Each row below holds a small network's activations on one record, seen along a few directions.
After each row come some of the record's fields: Paba, Miri, Diguf, Gef, Mup, Pupo.
A field that a record lacks is left out.
The largest differences between rows may come from other fields.
In the rows, zero is written as 500.
Strong random noise was added to every row along 10 fixed directions; ignore it. To show where, here is one row again and again, with new noise each time:
[684 529 691 546 505 523 596 526 547 519 605 442 510 483 585 415 463 398
 548 585 360 453 452 554]
[699 389 559 484 459 460 656 357 375 513 630 697 560 507 560 407 386 385
 532 524 279 625 490 524]
[578 707 630 568 423 809 519 366 278 430 347 384 657 242 455 551 339 389
 690 193 475 398 339 616]
[438 516 358 568 439 481 433 350 431 433 556 641 482 409 474 501 541 549
 443 155 510 656 640 481]
[506 471 690 503 560 413 508 553 615 548 540 434 451 554 482 445 502 435
 414 621 296 387 471 474]
[471 689 498 538 360 523 576 662 626 454 649 466 335 619 504 536 605 552
 508 497 566 513 721 437]
[485 572 658 578 534 450 455 474 606 451 535 481 413 543 483 434 555 407
 419 477 352 423 544 543]
[419 384 600 528 594 369 366 372 528 540 455 546 620 414 461 474 469 413
 291 323 275 486 459 522]
[660 464 452 756 537 682 428 312 418 530 575 528 388 636 415 879 369 460
 496 568 616 637 580 495]
[648 407 551 554 604 477 465 505 484 593 580 410 489 386 568 357 451 467
 603 568 530 489 423 536]
[600 388 490 442 482 587 572 548 506 635 570 405 594 348 540 612 466 605
 457 416 417 560 406 395]
[207 454 458 479 482 338 430 596 493 563 440 408 552 384 343 569 435 718
 398 260 422 400 535 223]

[398 348 502 557 571 332 502 523 308 556 442 479 347 525 420 358 313 666
 672 558 499 370 442 203] : Paba is h3, Miri is e1, Diguf is p2, Gef is t1, Mup is w1, Pupo is g3
[379 309 463  85 430 407 607 497 338 604 359 703 861 385 474 298 392 361
 419 422 334 525 423 564] : Paba is h1, Miri is e3, Diguf is p1, Gef is t1, Mup is w1, Pupo is g2
[772 494 436 661 510 601 564 435 539 466 693 464 562 453 631 737 424 595
 546 446 554 623 504 522] : Paba is h2, Miri is e1, Diguf is p1, Gef is t2, Mup is w1
[669 399 443 658 487 581 581 474 381 525 618 564 336 675 453 755 348 575
 672 776 648 554 522 377] : Paba is h2, Miri is e1, Diguf is p2, Gef is t1, Mup is w2, Pupo is g1
[381 313 510 548 556 101 559 543 345 608 529 534 722 476 428 409 182 608
 612 545 492 404 507 251] : Paba is h2, Miri is e1, Diguf is p1, Gef is t1, Mup is w2, Pupo is g2
[612 584 378 792 542 582 457 414 391 460 579 427 438 403 524 523 446 587
 681 344 761 591 558 473] : Paba is h1, Miri is e2, Diguf is p1, Gef is t1, Mup is w2, Pupo is g3
[562 502 476 661 500 593 456 566 528 544 498 452 585 459 537 697 420 490
 532 505 744 512 533 521] : Paba is h1, Miri is e2, Diguf is p2, Gef is t1, Mup is w2, Pupo is g1
[443 342 272 474 597 446 482 433 462 556 497 575 350 537 314 812 441 794
 495 554 602 542 485 227] : Paba is h3, Miri is e1, Diguf is p1, Gef is t1, Mup is w1, Pupo is g1
[467 692 750 414 477 389 545 760 517 576 424 360 604 593 522 274 372 282
 621 797 517 286 503 596] : Paba is h3, Miri is e1, Diguf is p1, Gef is t3, Mup is w1, Pupo is g3
[438 493 490 412 472 544 526 428 383 447 399 502 488 504 369 556 377 491
 567 535 413 425 407 447] : Paba is h2, Miri is e1, Diguf is p2, Gef is t2, Mup is w1, Pupo is g2
[589 682 698 621 478 615 481 427 665 401 511 575 440 852 481 676 520 178
 314 712 337 489 588 672] : Paba is h1, Miri is e3, Diguf is p2, Gef is t2, Mup is w1, Pupo is g3
[547 519 555 525 523 633 444 538 617 496 490 353 559 310 591 601 585 617
 449 282 503 416 360 468] : Paba is h2, Miri is e1, Diguf is p2, Gef is t1, Mup is w1, Pupo is g1
[492 564 534 566 382 278 591 656 620 555 687 508 701 648 568 601 411 499
 419 560 461 559 643 417] : Paba is h2, Miri is e1, Diguf is p2, Gef is t1, Mup is w2
[295 501 486 405 420 386 511 589 363 503 383 592 556 617 295 626 258 517
 590 691 551 346 539 334] : Paba is h2, Miri is e1, Diguf is p2, Gef is t2, Mup is w1, Pupo is g1
[604 256 544 653 718 411 437 380 432 575 516 376 466 374 489 359 408 560
 533 555 420 474 338 451] : Paba is h1, Miri is e2, Diguf is p1, Gef is t1, Mup is w2, Pupo is g2
[415 637 638 444 492 471 464 580 674 498 446 507 605 618 427 546 532 334
 399 703 459 351 554 617] : Paba is h1, Miri is e3, Diguf is p1, Gef is t2, Mup is w2, Pupo is g1
[587 488 537 606 467 334 581 421 327 390 539 753 639 576 547 353 293 433
 737 503 603 509 660 477] : Paba is h1, Miri is e3, Diguf is p1, Gef is t2, Mup is w1, Pupo is g2
[576 332 477 596 623 399 404 573 490 601 538 377 538 416 565 403 413 672
 623 543 560 470 410 352] : Paba is h1, Miri is e3, Diguf is p2, Gef is t2, Mup is w1
[403 646 492 585 389 479 570 531 605 355 563 520 298 592 415 643 626 685
 462 448 447 428 601 314] : Paba is h2, Miri is e1, Diguf is p2, Gef is t1, Mup is w2, Pupo is g1
[743 448 659 399 452 447 712 596 401 536 604 556 541 469 689 172 446 441
 696 624 346 445 409 495] : Paba is h2, Miri is e1, Diguf is p1, Gef is t1, Mup is w1, Pupo is g3
[458 521 678 362 422 431 764 619 313 474 455 431 456 382 507 201 422 640
 753 522 223 292 351 252] : Paba is h3, Miri is e1, Diguf is p1, Gef is t3, Mup is w2, Pupo is g3
[631 489 309 396 504 638 519 488 492 519 503 436 672 162 620 462 581 653
 561 164 584 621 305 558] : Paba is h1, Miri is e2, Diguf is p2, Gef is t1, Mup is w1
[545 607 397 724 487 482 411 589 665 418 682 466 446 480 565 565 607 609
 521 408 756 575 653 516] : Paba is h1, Miri is e3, Diguf is p2, Gef is t1, Mup is w2, Pupo is g1
[468 228 405 568 676 284 394 422 446 616 538 626 427 661 370 652 305 568
 548 778 562 522 551 367] : Paba is h2, Miri is e1, Diguf is p1, Gef is t2, Mup is w2
[613 529 589 523 536 717 405 387 568 443 430 408 316 535 457 577 640 396
 407 524 458 494 401 627] : Paba is h3, Miri is e1, Diguf is p2, Gef is t1, Mup is w1, Pupo is g2
[578 296 334 249 418 575 703 531 258 599 500 686 425 468 529 351 477 602
 644 509 461 623 464 342] : Paba is h1, Miri is e2, Diguf is p1, Gef is t1, Mup is w1, Pupo is g3
[582 653 521 462 301 484 672 709 603 422 693 652 412 724 629 446 533 478
 604 557 624 584 762 520] : Paba is h2, Miri is e1, Diguf is p2, Gef is t1, Mup is w1
[415 553 373 377 546 648 430 316 401 421 336 601 248 572 300 579 590 472
 550 595 574 426 393 540] : Paba is h3, Miri is e1, Diguf is p2, Gef is t1, Mup is w1, Pupo is g1
[495 558 647 521 430 532 450 478 527 476 408 539 698 443 604 380 500 264
 422 317 463 546 543 712] : Paba is h2, Miri is e2, Diguf is p2, Gef is t3, Mup is w2, Pupo is g2
[349 523 513 626 376 571 481 373 413 401 437 629 324 712 357 793 463 572
 313 349 308 555 639 289] : Paba is h3, Miri is e1, Diguf is p2, Gef is t3, Mup is w1, Pupo is g3
[453 400 421 282 594 536 469 449 582 476 394 609 341 475 429 492 739 572
 381 545 378 457 392 472] : Paba is h1, Miri is e2, Diguf is p1, Gef is t3, Mup is w1, Pupo is g1
[812 499 531 530 583 504 661 493 426 430 664 394 450 303 641 193 520 581
 738 584 409 489 323 509] : Paba is h1, Miri is e2, Diguf is p1, Gef is t3, Mup is w1, Pupo is g3
[487 660 653 370 210 605 724 695 447 539 492 477 728 484 581 527 451 427
 470 372 326 492 506 464] : Paba is h3, Miri is e1, Diguf is p2, Gef is t1, Mup is w2, Pupo is g3
[491 198 375 628 664 549 225 397 452 767 444 433 587 480 495 767 378 493
 357 533 667 608 489 472] : Paba is h2, Miri is e1, Diguf is p1, Gef is t2, Mup is w2, Pupo is g3
[485 693 574 684 474 648 491 495 461 341 495 297 345 394 484 533 513 635
 579 279 490 373 448 416] : Paba is h3, Miri is e1, Diguf is p2, Gef is t1, Mup is w1, Pupo is g3
[358 449 450 209 466 447 616 572 574 555 489 547 312 611 356 484 620 540
 361 761 287 499 483 431] : Paba is h3, Miri is e1, Diguf is p1, Gef is t3, Mup is w2, Pupo is g1
[385 595 402 608 404 432 596 555 363 451 510 462 481 546 349 530 347 662
 719 480 686 418 625 287] : Paba is h1, Miri is e3, Diguf is p1, Gef is t1, Mup is w2, Pupo is g2
[346 618 276 460 443 386 423 728 576 515 549 390 613 372 546 462 608 718
 505 282 737 563 652 417] : Paba is h1, Miri is e2, Diguf is p1, Gef is t3, Mup is w1
[592 610 618 459 309 576 669 667 496 520 524 591 839 475 679 632 357 430
 515 278 560 566 608 567] : Paba is h3, Miri is e1, Diguf is p1, Gef is t1, Mup is w1
[508 629 621 612 568 758 372 496 482 498 293 389 657 407 479 736 414 373
 573 370 673 405 430 672] : Paba is h1, Miri is e2, Diguf is p1, Gef is t3, Mup is w2
[356 246 256 458 686 379 243 462 444 673 455 420 354 428 415 362 591 542
 396 600 613 585 461 492] : Paba is h3, Miri is e3, Diguf is p1, Gef is t3, Mup is w2, Pupo is g3
[443 565 507 251 480 841 457 251 312 474 238 600 298 630 309 573 606 229
 396 638 308 495 363 681] : Paba is h3, Miri is e1, Diguf is p1, Gef is t3, Mup is w1, Pupo is g3
[372 602 333 503 330 504 625 669 500 493 600 492 395 605 460 662 517 645
 496 518 618 573 748 296] : Paba is h2, Miri is e2, Diguf is p1, Gef is t3, Mup is w2, Pupo is g3
[490 471 469 318 279 729 712 638 217 596 394 585 508 630 475 675 281 540
 719 605 577 548 521 332] : Paba is h3, Miri is e1, Diguf is p2, Gef is t3, Mup is w1

Which values does each new row have?
[366 694 380 364 265 476 715 416 343 268 524 828 382 627 375 340 519 446
 592 363 371 618 674 528] : Paba is h1, Miri is e2, Diguf is p2, Gef is t1, Mup is w2
[526 499 380 307 397 653 697 595 342 562 448 541 622 515 459 634 391 579
 698 551 663 478 453 407] : Paba is h1, Miri is e3, Diguf is p1, Gef is t1, Mup is w1, Pupo is g2
[557 447 570 771 642 493 397 518 642 489 529 330 557 320 594 659 488 704
 404 210 502 475 488 328] : Paba is h1, Miri is e2, Diguf is p1, Gef is t3, Mup is w1, Pupo is g3
[609 849 818 383 329 549 837 842 716 373 621 237 399 518 569 293 609 517
 745 720 384 182 479 472] : Paba is h2, Miri is e1, Diguf is p1, Gef is t1, Mup is w2, Pupo is g2
[341 543 465 470 451 469 494 601 535 437 473 487 564 469 462 511 510 597
 481 336 624 458 585 407] : Paba is h1, Miri is e3, Diguf is p2, Gef is t1, Mup is w1, Pupo is g2
[654 487 519 512 570 625 415 389 480 532 460 469 613 382 620 404 524 265
 525 481 600 606 462 794] : Paba is h2, Miri is e2, Diguf is p1, Gef is t3, Mup is w2, Pupo is g2
[487 446 502 566 617 455 393 655 660 604 569 323 444 526 504 636 550 691
 421 576 640 475 517 417] : Paba is h3, Miri is e1, Diguf is p1, Gef is t1, Mup is w1
[517 302 583 665 697 407 344 384 629 610 537 365 366 545 460 579 509 525
 256 636 284 545 394 407] : Paba is h3, Miri is e1, Diguf is p2, Gef is t3, Mup is w2, Pupo is g3
[215 308 311 262 529 345 407 418 353 546 389 727 517 405 397 226 572 567
 467 305 436 548 533 395] : Paba is h1, Miri is e3, Diguf is p1, Gef is t2, Mup is w2, Pupo is g3
[376 433 431 457 535 297 472 583 491 511 462 451 424 401 491 290 515 665
 579 425 599 441 546 343] : Paba is h3, Miri is e1, Diguf is p1, Gef is t3, Mup is w1, Pupo is g2
[711 480 681 462 390 738 731 485 327 541 449 380 517 513 464 608 334 409
 641 703 330 423 280 474] : Paba is h3, Miri is e1, Diguf is p2, Gef is t1, Mup is w2, Pupo is g2
[166 599 599 517 312 349 642 666 399 513 438 360 656 481 337 602 244 712
 471 325 267 299 586 104] : Paba is h2, Miri is e1, Diguf is p1, Gef is t2, Mup is w2, Pupo is g3
[504 529 636 458 449 478 523 368 437 359 469 814 457 650 595 187 569 255
 485 432 303 525 598 624] : Paba is h1, Miri is e3, Diguf is p2, Gef is t2, Mup is w1, Pupo is g3
[624 676 721 520 368 560 668 671 662 494 649 465 529 597 673 475 604 418
 448 537 417 514 611 543] : Paba is h3, Miri is e1, Diguf is p1, Gef is t1, Mup is w2, Pupo is g3
[360 356 262 464 505 321 421 399 354 472 535 620 376 484 419 367 489 636
 488 412 565 680 614 383] : Paba is h3, Miri is e1, Diguf is p2, Gef is t3, Mup is w1, Pupo is g2
[481 520 531 190 469 675 504 442 420 550 311 423 541 331 430 306 619 318
 479 467 336 454 249 724] : Paba is h3, Miri is e1, Diguf is p1, Gef is t1, Mup is w2, Pupo is g2
[472 517 570 573 455 493 490 507 692 441 542 538 451 616 574 646 603 565
 324 357 407 489 658 423] : Paba is h2, Miri is e1, Diguf is p1, Gef is t2, Mup is w1, Pupo is g2
[498 439 496 535 586 734 439 448 510 561 369 338 575 397 403 871 483 671
 481 400 444 397 300 398] : Paba is h1, Miri is e3, Diguf is p1, Gef is t2, Mup is w2
[469 388 336 367 355 497 541 654 490 732 576 584 804 528 644 670 460 497
 383 423 682 765 601 472] : Paba is h3, Miri is e1, Diguf is p2, Gef is t1, Mup is w2
[341 395 302 355 525 425 480 511 456 478 460 465 363 366 415 415 573 741
 539 335 524 451 425 313] : Paba is h2, Miri is e1, Diguf is p2, Gef is t1, Mup is w1, Pupo is g2
[361 653 486 428 402 490 618 632 522 463 514 380 397 520 338 588 540 687
 518 570 432 365 479 334] : Paba is h3, Miri is e1, Diguf is p1, Gef is t1, Mup is w2, Pupo is g1
[535 585 512 597 492 676 511 457 592 397 486 516 223 732 440 641 563 527
 566 599 587 462 596 452] : Paba is h1, Miri is e3, Diguf is p2, Gef is t2, Mup is w1, Pupo is g2
